These are the activations of a small neural network, seen along a few directions. Each row is one input.
In each table, some parts of the input vary, and every possible input appears once, in random order.
Descriptions start from the smaller parts, as in this example, which fits no table here: line(4) and (point or line(9) or (values(2) and ring(8))).
Shared parts are said once, and a part with two or three values counts as separate values.
In the rows, zero is written as 128.

Table:
row 1: [134 114 110 122 114 142 126 144 155 130 152 161 116 124 131 123 123 117]
row 2: [140  84 138 130 152 157 105 127 135 135 149 116 101 158 134 147 113 137]
row 3: [207 108 214 103 134 106 118 116 182  94  81 127  84 123 137 167 145  97]
row 4: [103 123 135 140 140 131 134 111  90 140 125  95 151 143 137 135 129 154]
row 5: [185 148 223 115 146  75 141 102 121  89  45  90 132 114 128 150 158 113]
row 6: [115 178 107 127 127 104 135 134 101 123 112 130 150 105 116 112 129 124]
row 7: [135 129 104 118 120 133 120 142 160 126 144 167 112 123 116 121 120 114]
row 8: [115 168 108 130 122 107 134 129 101 127 116 136 155 109 117 110 129 126]
row 9: [102 146 117 140 114 120 144 121  97 136 119 108 162 120 132 110 136 138]
row 10: [ 97 126 126 143 128 128 140 118  94 137 121 100 156 135 135 125 135 148]
row 11: [125 106 111 132 110 150 131 134 156 138 149 146 115 135 133 121 126 121]
row 12: [135 147 104 116 129 125 113 146 156 117 143 162 109 124 110 124 119 112]
row 13: [132  90 121 127 118 158 126 132 162 142 160 140  96 134 134 128 123 130]
row 14: [138  83 131 128 142 159 115 129 151 145 156 126  97 150 138 142 119 136]
row 15: [128  86 124 133 126 156 123 135 155 143 153 134 103 146 134 137 123 131]
row 16: [109 157 113 135 115 115 140 129  96 128 120 125 162 110 130 111 130 134]
row 17: [135 142 103 113 123 129 122 148 156 121 140 165 113 120 115 122 120 110]
row 18: [100 133 118 141 117 127 144 115  99 136 129 106 155 126 135 119 133 147]
row 19: [117 180 107 128 131 104 127 134 104 119 118 133 146 107 112 115 129 121]
row 20: [109 113 145 139 152 134 124 111  90 134 128  91 145 153 135 141 120 151]
Q: What is each input in this table made of?
A: values(2) and (point or line(9))
Q: Changing only the values(2) part turns row 18 into row 13. The same change can be made to row 8. Which row results?
A: row 7
Q: Change only the values(2) part in row 20. List by row number the other rows that result.
A: row 2

Table:
row 21: [122 134  95 121 125 136 116 147 129 129 151 161 137 129 125 120 108 121]
row 22: [150 129 132 120 150 131 110 130 148 125 134 127  92 133 113 134 121 121]
row 23: [158 105 150 123 142 138 106 129 136 126 131 131 109 135 140 147 121 120]
row 24: [155 101 152 127 124 137 120 127 150 126 125 127 106 129 142 143 131 120]
row 25: [148 104 158 118 154 129 114 119 150 122 124 117  95 147 124 156 126 129]
row 26: [157 114 139 122 121 135 123 129 151 127 131 134 103 116 132 126 127 120]
row 27: [124 131 112 127  99 134 142 134 156 131 143 147 119 111 130 115 137 119]
row 28: [ 67 130  94 156 140 145 135 120  48 160 151  91 181 139 142 112 112 169]
row 29: [151 100 156 129 112 135 135 121 160 132 120 122 106 129 142 137 140 118]
row 30: [139 122 123 125 110 134 141 137 159 138 130 140 106 113 128 117 140 118]
row 31: [124 144 105 121 138 131 112 140 144 125 148 143 105 129 111 129 119 122]
row 32: [ 62 128  94 159 122 144 145 116  55 161 147  84 177 133 141 108 125 170]
row 33: [151  93 171 123 118 132 139 113 160 129 117 121 108 133 142 145 141 128]
row 34: [103 125  96 134  98 136 145 134 147 134 141 158 140 125 124 110 133 122]
row 35: [163 119 137 120 140 135 110 133 138 126 136 138 106 123 130 130 118 119]
row 36: [113 131  93 129 124 134 119 144 126 129 151 166 141 134 119 117 112 124]
row 37: [156  93 168 121 128 134 126 118 152 124 122 124 108 133 142 151 133 130]
row 38: [111 128  97 126  97 137 143 137 152 135 140 154 136 122 130 112 132 119]
row 39: [108 129  93 131 108 134 131 140 138 129 147 163 139 127 122 114 121 123]
row 40: [111 209 147 133 121  64 154 113  53 105  59  95 196  87 121 108 152 131]
row 41: [117 213 147 130 138  65 146 117  43 104  65 102 201  91 121 115 138 128]
row 42: [128 133 107 125 109 133 128 141 146 126 148 151 119 112 129 119 125 121]
row 43: [110 225 137 129 146  62 146 108  55 101  63  93 185 104 104 120 142 132]
row 44: [147  93 168 121 159 133 115 120 149 113 118 110 101 163 124 160 127 126]
row 45: [ 61 124  95 163 111 142 158 111  67 164 143  80 179 134 142 104 137 169]
row 46: [146 115 144 124 153 133 107 127 148 124 128 119  92 145 120 149 123 122]
row 47: [151  83 180 128 124 135 138 114 159 120 111 114 113 152 142 149 141 124]
row 48: [ 60 141  88 156 147 141 133 114  56 158 147  81 166 149 128 115 117 174]
row 49: [137 139 115 120 149 131 115 142 148 130 136 136  94 130 110 130 123 121]
row 50: [153 112 143 123 110 134 138 122 160 133 125 130 104 116 133 120 137 118]
row 51: [157  85 175 121 149 138 115 121 140 114 120 120 115 157 141 157 125 125]
row 52: [112 144  91 120 135 134 114 142 139 128 148 151 122 138 111 125 113 124]
row 53: [160  96 165 117 144 134 114 120 140 123 127 128 110 138 142 154 124 129]
row 54: [149 128 118 121 139 134 116 147 138 132 140 148 108 120 125 126 119 119]
row 55: [154  83 178 125 134 137 125 119 152 115 116 116 113 152 141 155 133 126]
row 56: [134 135 107 122 127 133 115 144 134 125 153 154 120 119 128 124 115 121]
row 57: [110 205 148 138 111  62 164 106  67 109  55  90 201  91 124 105 162 132]
row 58: [115 131  95 123 108 136 129 143 142 129 145 157 134 123 127 117 119 121]
row 59: [104 140  90 128 135 132 115 139 134 129 149 155 127 143 104 123 116 126]
row 60: [144 124 119 123 121 134 128 143 150 133 135 144 106 113 126 122 130 120]
Q: Changing only one part turns row 25 into row 33. The same change can be made to row 46. Which row results?
A: row 29
Q: Changing only one part turns row 48 into row 32. The same change can be made to row 44. Which row results?
A: row 55
Q: What is each input in this table made of?
A: line(4) and (values(2) or line(8))
Q: Change only the values(2) part in row 57. List by row number the other rows that result.
A: row 45
Q: Change only the line(8) part in row 58. List by row number the other rows that result.
A: row 24, row 26, row 37, row 39, row 42, row 55, row 60

Table:
row 61: [144  41 121 130 105 187 125 139 205 153 180 154  70 152 143 132 124 123]
row 62: [ 56 127  99 160 148 143 137 112  33 160 146  76 189 150 140 117 115 181]
row 63: [ 68 202  60 143 138 109 127 140  56 136 133 122 180 116 104  96 116 141]
row 64: [148 114  90 110 144 157  90 158 185 131 182 179  64 137 109 136 101 111]
row 65: [ 78 205  65 134  92  97 152 141  88 122 124 155 191  90 112  83 131 124]
row 66: [168  96 226 129 166 112 119  91 104 108  78  65 126 153 148 173 139 139]
row 67: [136  29 134 128 148 193  99 131 180 149 186 136  72 187 144 163 104 139]
row 68: [164 116  92 104 102 148 111 165 210 123 166 210  79 112 120 118 114  88]
row 69: [178 176 175 105 115  70 141 127 147  86  61 149 135  89 117 130 153  91]
row 70: [ 55 141  85 160  94 135 166 111  70 164 139  95 187 118 142  93 138 165]
row 71: [169 113 211 126 120 104 150 101 136 112  71  83 124 118 149 149 162 123]
row 72: [172 174 179 108 162  79 119 118 121  93  71 112 119 115 108 145 138 111]
Q: Changing only one part turns row 62 into row 63. The same change can be made to row 66. Which row results?
A: row 72
Q: What is each input in this table made of?
A: values(3) and line(4)
Q: Change only the values(3) part in row 68. List by row number the other rows that result.
A: row 65, row 69

Table:
row 73: [ 70 116  72 148 135 164 126 130 113 160 180 109 123 152 121 117 114 159]
row 74: [143 155 178 134 156  94 122  94  75 121  73  72 150 127 131 144 138 137]
row 75: [205  80 148  91 162 155  74 155 230 107 160 187  27 154 112 168 103  89]
row 76: [127 157 156 126 140  91 153 118 103 118  75 110 157 122 117 126 148 129]
row 77: [ 98 123  88 136 118 145 131 125 107 145 163 149 154 131 125 103 109 145]
row 78: [ 87 117  79 139 127 154 122 149 102 153 163 143 151 140 141 125 110 142]
row 79: [199  16 191 114 109 175 122 125 238 132 146 145  44 152 159 164 138 108]
row 80: [114 153  89 140 104 128 135 145 122 132 131 139 144 113 119  92 131 113]
row 81: [134 152 174 129 143  96 138 117  81  97  90  88 159 118 133 135 138 135]
row 82: [108 164 125 129 102 100 140 117 117 109 105 132 165 115 127 125 138 122]
row 83: [123 174 108 122 111 107 145 133 120 133 121 134 133  84 123 109 139 128]
Q: What is each input in this table made of?
A: values(2) or line(9)
